A small network was shown many inputs. Here are its activations along a few directions, one row for each input.
In each table, some parts of the input vary, and every possible input appears once, in random order.
Descriptions start from the smaller parts, as in this example, which fits no table here: ring(8) and (point or line(9) or (values(2) and line(6))).
Shared parts are said once, and a part with two or three values counts as separate values.

Other details of the inputs shift rows strongly along two fixed directions, in all tables alike. That doesn't count.

Rows:
x1: [ -6  76  40  29   5  43 100 -35  71  19  42 -26 -47  11]
x2: [-65 -52   3 -57 -66 -51 -15 116 -22  66  27 -41  41 -92]
x3: [  60   59  -72   99  -19   38   83  -70   -3   12   40 -100    3    5]
x4: [ 19 -63   3 -34  21  15 -82  23 -40 -29 -67  82  21  52]
x5: [-25 -42  -4 -67 -83  25  -8  21  48  73   6  53  47 -91]
x6: [ 47  -8  27  48  73  -4 -57   3 -26 -79 -36  26 -36  81]
x7: [ -6  51  39  87 -11 -24  45  -2  65  -3  36 -86 -79  -6]
x8: [ 33 -91 -53 -28 -90  12 -11 -13 -13  61   5 -61  90 -92]
x9: [-59 -74  38 -61 -58 -39   1  41  21  59  28 -11  26 -81]
x10: [ 19 -19  32 -37  72  22 -30 -70  33 -71 -15  46 -53  89]
x11: [ 33  19 -17  28  47  13 -47 -22 -30 -64 -42  63 -28 106]
x12: [  23  -88   21  -30   11  -32 -111   34  -29  -54  -42   47    9   12]
x13: [ -8 -22 -30 -79  48  18 -72 -19 -39 -30 -50 103  36  28]
x14: [-31   3 -23 -45 -86 -19  -6  61 -28  61 -20  29  62 -87]
x15: [-77 -27   9 -70 -35 -53  18  53 -25  56  20 -10  48 -87]
x16: [ -3 -44 -27 -72  40  33 -74  -7 -28 -25 -32 106  32  50]
x17: [  2  28   5 -47  94   5 -15 -59 -15 -71 -23  46 -30  84]
x18: [  70   43  -44  106  -11   52   86  -72   15   20   23 -103    5    1]
x19: [  56  -70  -83  -45   49    6  -79  -53 -107  -42  -52   -7   67   28]
x20: [-10  61  40  89   9  -9  61  21  43   8  32 -85 -64   3]
x21: [-75 -54  12 -72 -55 -43  16  74 -15  75  41  -9  50 -80]
x22: [-25  54  48  69  15  -1  91 -14  47  20  46 -51 -52   8]
x23: [  5   8   8 -39  87  22 -16 -50  -4 -70  -5  48 -35 108]
x24: [ 11  88   9  62  -9  63  81 -37  72  36  25  13 -31  -1]
x25: [-25  98  10  74   4 -39  67  14  21   3  31 -87 -54 -21]
x26: [ 38   0   1  33  65 -21 -65   8 -43 -80 -23  31 -29  82]
x27: [ 28  75  12  91 -54  17  56 -29  70  13   7 -10 -56  -2]
x28: [ -28   -8   -5  -30  -66  -50  -17   86  -38   37   -1   -4   55 -106]
Each input here is: line(4) and (point or ring(6)).
Q: Changing only the line(4) part turns x21 into x15. The same change can be made to x3. Which row results?
A: x19
Q: List by row number the other rows that have the line(4) part in common with x12.
A: x5, x7, x8, x9, x10, x27
Q: Change only the ring(6) part in x28. List by row number the other rows that result.
A: x13, x14, x15, x17, x25

Rows:
x29: [  9  16   6   3  42   6 -10 -29  -1 -37 -14  29 -22  49]
x30: [-10 -72   6 -62   0 -15 -69  48 -34  -4 -28  39  37 -11]
x31: [-29 -33   0 -61 -44  -8 -14  36   0  37   3  22  35 -54]
x32: [-34 -56   3 -59 -43 -15 -11  50 -14  45   9  -2  44 -55]
x33: [-17  12   6  -1 -34   7  30  16  22  35  21   1   7 -30]
x34: [ -37    1    5  -22  -85  -21   30   63    8   72   24  -16   38 -103]
x35: [ 10  -1  11  15  48  -4 -13 -32   1 -40  -9  -1 -33  50]
x36: [ 17 -94 -46 -65 -12   3 -59   5 -61   9 -27   1  76 -23]
x37: [  2  65   7  46  13  17  49 -26  32  -2  17 -10 -36  20]
x38: [  8 -20   7 -17  42   5 -39 -22  -5 -37 -25  41 -14  47]
x39: [ 11  14   6  19  67   2  -9 -33  -7 -48  -9   1 -35  69]
x40: [ 56  -1 -41  40  29  19 -25 -45 -32 -40 -27  -8   4  46]
x41: [ 10  57  13  66   2  -1  35 -17  31  -9  11 -21 -46  12]
x42: [  6 -27   4  -9  28  -7 -44  11 -22 -29 -20  31  -4  37]
x43: [ 19   6  14  20  62   4 -11 -32   0 -51  -9  -1 -37  67]
x44: [-14 -66   5 -74  -3  -1 -52  32 -21   6 -21  45  37 -13]
x45: [-31  52   8  27 -75  -9  87  19  48  67  54 -65  -4 -84]
x46: [-16  93  10  73 -58   1  96  17  50  54  46 -58 -25 -57]
x47: [ 20  21   6  28  51  -5 -27 -25  -4 -58 -18  17 -41  65]
x48: [-27 -42   4 -53 -16 -20 -17  31 -19  20   1   6  33 -37]
x49: [ 47  75 -36  85 -17  41  74 -66  28  10  21 -50 -14   4]
Q: What is each input in this table made of?
A: values(3) and (point or ring(6))
Q: Change only the values(3) part in x38. List by row number the other rows that result.
A: x35, x41
Q: Change only the ring(6) part in x34. List by row number the other rows that result.
A: x30, x41, x42, x46, x47
